These are the activations of a small neural network, seen along a few directions. Each row is one input.
In each table, some parts of the input vary, and every possible input appears once, in random order.
A made-up example of a description, with smaller parts first: values(3) and (point or line(9) or (line(4) and ring(8))).
Shared parts are said once, and a part with two or three values counts as separate values.

Other details of the inputs vary at random and push rows far along three fixed directions, the same in every table; ignore that.

Table:
r1: [-20  -5  16 -20  28  -7 -16  27  11  18 -10]
r2: [ 31   9 -25  31  36  -2  26 -38  22 -18   2]
r3: [-20  -5 -25   5  13 -11  38 -31   0   5 -22]
r4: [ 23   8  17  33 -11  20   0  28  14   5 -11]
r5: [-14   6 -47  -6 -10  -6  15 -10 -51   3 -24]
r6: [-14  11  38 -18  36  30 -10  10 -15  12  -9]
r7: [  9  21 -29  19 -14  -5  14  -9 -26   4 -20]
r8: [12 16 10  5  9 35  0 10 40  9  9]
r9: [-34   0   8  12   4   7 -16  30 -24  22   0]
r10: [-10  -6  20 -22  22  -3 -20  13   6  16   5]
r11: [ 38   5  13  16  -8  18 -26  -4  39 -20  42]
r12: [ 19  -2 -19  -4 -29  -2  13 -41   3 -19  26]
r13: [  5  -4  17  24  11 -10 -22  19  35 -18  14]
r14: [ 3 20 15 50  5  6 -7 23  8 12  4]
r15: [-22  -5 -34 -26 -12  -5  29 -27 -15  10 -32]
r16: [ -6  -9  16  28   5  -4 -15  14  33 -14   9]
r17: [-25 -14  34 -15  -5  -4  -5  27 -37  40 -25]
r18: [ 32   4 -29  -7 -15 -30  -3 -25   3 -45  26]
r19: [  1   5 -43 -14  11 -14  18  -8  -2 -10 -41]
r20: [-52 -34  26 -61 -42 -37 -27  -6 -48  19  14]
r21: [-3  4  3 16 -8 18 -4 22 42 -2 -7]
r22: [ 15   7 -38 -24  15  -8  13 -24  -5  -8 -18]
r23: [ 18  25  21   5  24  48  -7  13  15 -11   0]
r24: [-10 -23  24   1   9   7   7  37 -18  24 -13]
r25: [  2 -24  41 -26 -67 -35 -37 -35 -23 -21  94]
r26: [ 26   4  -4  12  -4 -15  12 -46   4 -27  48]
r27: [ 18 -10 -31   3   0   3  42   1 -27  -1 -33]
r28: [-24  -3   5 -16  -3   9 -13  30  15  14 -29]
Each input here is: values(2) and (point or line(4) or ring(9)).
Changing only the values(2) part turns r26 into r8. The same change can be made to r14. Which row results?
> r7
Change only the values(2) part in r4. List by row number the other rows that result.
> r17
Change only the values(2) part in r18. List by row number the other rows that result.
> r1

Table:
r29: [-57 -38  52 -33 -99 -38 -80  70 -29  -4  71]
r30: [-18 -43 -11 -52 -62 -16  -8 -36 -82  38 -21]
r31: [ 53  44 -34  53  -3 -29  34   2   8 -25  -5]
r32: [-65 -11 -51 -16   2 -23  40  39 -31  21 -73]
r33: [ -4 -14 -32  73 -11 -22  27 -18  33 -51 -25]
r34: [ -7  15 -20 -78  44 -26  37  -7   1  43 -85]
r35: [-71 -27 -25 -10   3 -21  33   4 -22  21 -95]
r36: [-33  -3 -33  -8  51 -13  29  25 -75  46 -45]
r37: [ 19  18 -45  31  71   0 -16 -47  19 -40  20]
r38: [ 39   7 -34  74  38 -16  28   2 -19 -29  23]
r39: [ 57 -46  14 -11  17 -61   7 -50  -5 -58  79]
r40: [-38  33 -28 -81  47  52  19 -23 -36  16 -66]
r41: [ 69  -5   5 -31 -30 -73   2 -52  20 -50  57]
r42: [ -16    4    5  -72  -41   -3   21   -7 -112    5   -1]
r43: [-17  -3   4 -95  54  28  68  -7 -24  27 -69]
r44: [ -2  24  65 -35  20  72 -40  38  39  -4  20]
r45: [ 43  38 -28  45   3  33  47  -2 -19 -42   8]
r46: [-41   3 -36  50  10 -25  59 -48  71 -19  29]
r47: [  5  62  12  23  66  53 -35  53 109  32 -44]
r48: [ -22  -11   32  -65  -41   -2   12  -41 -102    2  -20]
r49: [ 55  21  -6  -7  37  31  54 -33  30 -55   0]
r50: [ 49   7  13  24 -63 -63 -13 -58 -24 -47  34]
r51: [-22  52  57  55  57  96  36  18  98  37  27]
r52: [ -6 -16 -43 -14 -41 -46 -33 -50  17 -86  53]
r53: [-24  -2  43  14 -11  48 -11  10  75  73  61]
r54: [-17 -43  -8 -54 -62 -18  -5 -34 -82  39 -23]
r55: [ -9  11 -10  55  59 -18  53 -66  27   5  59]
r56: [ 43   5 -26  71  40 -18  34   0 -18 -31  20]
r57: [ 17 -21 -37  16  23 -26  43 -13  72 -62 -15]
r58: [ 46  11 -70  15  13  31   4 -43  46 -24   3]
r59: [ 47  26 -24  20 -64 -62 -12 -19 -38 -42  56]
r60: [-60  -2  15 -13  11  27 -72  49  75   1  -2]
r61: [-11 -17 111 -36 -89  19 -80  11 -55 -11  79]
r62: [-52 -55  89 -26 -90 -35 -76  36 -11  -8  43]
r63: [ 26 -25  42 -28   3  46 -25  51  72  33  11]
r64: [ 10 -11  20  14 -42  40 -38  74   8  41  31]
r65: [  9  -4  21  68  14  75 -10  52  67  51 -41]
r66: [-16  35  47 -33  18  81 -61  25  32   0  20]
r67: [-59  15   7 -76 -30 -61  15 -68 -41  64  23]
r68: [ 12 -13  26  12 -45  37 -39  74   8  40  34]
r69: [ 34   6 -28  28  74  -8   8 -34  25 -41  16]
r70: [-27  27 -27 -34  15  36  49  19 -74  30 -58]
r71: [-51 -15  32 -20  15  19 -45  65  80   5 -10]
r72: [-24 -25  -6 -67  88 -16  37  -4 -28  38 -61]
r73: [-47 -14  27  20 -36   1 -37  91  26   6  16]
r74: [ -2  22  54   5 -27  56 -33  67 -15   7  40]
r75: [ 73 -25 -39   8  18   7  50 -27  62 -20   6]
r76: [-27   3 -70 -64  29  35  -3 -26  -8  51 -66]
r77: [ 39  30 -20  65  -4 -23  16 -34  18 -21 -25]
r78: [-25  31 -33 -73  45 -15  14 -11  -4  44 -86]
r79: [ 29  -8 -10  80  39 -14  18 -34 -10 -29   1]
r80: [ -9 -10 -49 -27  -1  16  47  23 -47  60 -65]
r81: [-69 -46  -9 -41 -57 -56  -8 -22 -64  -1 -30]
r82: [-50 -44 -28 -69  39 -32  55  11  18  17 -79]
r83: [-22  -2  11 -52 -49 -59 -14 -34 -78  28 -33]
r84: [  7  37  42  68  25  32 -18  52  69  36 -49]
r85: [ 50   3 -60  10  20  25  19 -34  51 -18  -5]
r86: [-16 -45 105  -6 -39 -24 -91  23 -47  11  74]
r87: [ 56 -34  -6  25 -74 -22  -5 -59 -26 -36  44]
r88: [ 36 -32  20  39 -16 -51 -10 -57 -51 -50  53]
r89: [ 54 -16 -46  23 -78 -20  -4 -22 -39 -31  69]
r90: [-15 -22  75  43  20  14 -55  41   0  24  21]
r91: [ 14  51  19  57  25  27  -7  89  56  37 -29]
r92: [ -7  -6  48  34  12   9 -51  74 -13  22  51]
r93: [  7 -23 -26  24 -68 -63   6  -8 -20 -72  51]
r94: [ 35  23  -6  55   3  36  36 -39  -8 -44 -10]
r95: [ 38  23  -1  54   6  35  40 -38  -7 -46 -13]
r96: [ 44  47 -47  58  -5 -25  24   3   7 -21  -2]
r97: [-45   2 -34 -55  82   0  -3 -19 -38  31 -50]
r98: [-15  42  32 -27  16  25 -83  34  59  33  -3]
What do these inputs look like to the network?
> values(5) and (point or line(5) or (values(2) and line(4)))
Changing only the values(5) part turns r92 into r96. The same change can be made to r55. Which row results?
> r67
Change only the line(5) part in r57. List by row number the other rows that result.
> r52, r60, r71, r82
Change only the line(5) part in r58. List by row number the other rows that result.
> r63, r75, r76, r85
Change only the values(5) part in r83. List by row number the other rows that result.
> r35, r54, r86, r95

Table:
r99: [-30   7 -26  -7  69  38  56 -22  -9  19 -94]
r100: [  2 -19  46  61  25  31   8 102  87  18 -30]
r101: [-48   8   9 -53  24  38 -24  48  61  50 -25]
r102: [  1 -19  33 -13 -76   2 -50 -16  -5 -34  51]
r103: [-28  23  55 -18  47  72 -19  50  44  21 -30]
r104: [ 21  -1 -12  19  62  37  67  -8  26  22 -57]
r105: [-37  -6   6 -96 -62  -6 -29 -22 -56  -5  -2]
r106: [-17 -37  57  18 -60 -22 -55  42  10 -50  47]
r107: [-22  17 -13 -11  25   1  27   8 -73  28 -24]
r108: [-55 -12  47 -78 -52 -12 -13  38 -53  79 -18]
r109: [-15 -25  59   6 -18 -14 -58  -1  22   1  89]
r110: [ 44 -12  44   4 -11 -14 -57  -9  14 -33  63]
r111: [-36   6 -39 -10  59  20  49   3 -73  61 -83]
r112: [101  33 -65  76   8  19  72 -46  78 -73  10]
r113: [  5  35  57  48  56  27 -31  67  62  26  -8]
r114: [-37   7  37  -9  65  23 -21  52   8  78 -66]
r115: [ 28  32 -48  11  69  45  49  -2  -6  -8 -41]
r116: [ 17  15 -48 -14 -36 -72   6 -54 -52 -26   4]
r117: [-50 -30 -55 -86 -15 -35  17 -52 -43  29 -32]
r118: [ 23 -14  35   5 -63  23 -64  31  -8  -9  70]
r119: [ 37  19 -27  42  26 -16  78 -41  -7 -18  -8]
r120: [ 11 -14 -15 -86 -13 -26  40 -58 -68  -4  -3]
r121: [ 40  -3 -47  39 -61 -30   1 -48 -57 -42  53]
r122: [-19  15  57 -56   1  35 -77  79  42  50 -18]
r123: [ 23 -24  78  16 -40  -3 -34   8   2   5  76]
r124: [-21   6  46 -26  46  39 -35  39  73  17  28]
r125: [ 13 -35 -38   7 -43 -57   5  -2 -66 -55  21]
r126: [ 48 -14 -19  65  -1 -51  -8  11  40 -72  16]
r127: [ -6 -10 -46 -36 -33 -64  -4 -55 -70   9 -22]
r128: [ 58  10 -27 -29   1 -44  -6 -67 -24 -65  37]
r129: [ 77   0 -40  66 -13  13  52 -40  52 -45  12]
r130: [-69  17 -33 -47 -10 -11  36 -15 -64  38 -80]
r131: [ 31  15  55 108  13  44 -27  11  72 -42  53]
r132: [ -1   2  -7 -22 -77 -36 -24  -5 -83  -8  53]
r133: [-47  13  37  34   9  59 -20  57  42  49 -47]
r134: [-27 -25  52 -79 -49 -13 -87  32 -27  45  10]
r135: [ 44   0 -49  59  53  -4  42 -67  60 -58  28]
r136: [-25  14 -10 -12  -2 -26  30 -48 -62 -19 -10]
r137: [-25  26 -40  30  86   1  62 -12  37  17 -43]
r138: [ 18  12 -34  35  71  50  46   8  -3  12 -50]
r139: [  9 -14   6  38 -46 -23 -41 -18  46 -23  83]
r140: [ 60  25 -37  30 -21  23   0  -3  15 -52  37]
r141: [-28 -22 -51  33  53 -24  45  19  52 -13 -51]
r142: [ -6 -21  59   0 -54  12 -34  37  10  45  28]
r143: [-62  -1 -49 -61 -13 -51  29 -32 -46  34 -28]
What do these inputs look like to the network?
> values(5) and (point or (values(2) and line(4)))
Changing only the values(5) part turns r109 into r114. The same change can be made to r137. Which row results?
> r113
Change only the values(5) part in r140. List by row number the other rows that result.
> r101, r105, r112, r122
Change only the values(2) part in r132. List by row number the other rows that result.
> r107
Change only the line(4) part in r142. List by row number the other rows that result.
> r108, r112, r129
Start at r107 and move only the line(4) part, one step at a time. The first step leads to r111. Which rows follow, in order?
> r138, r115
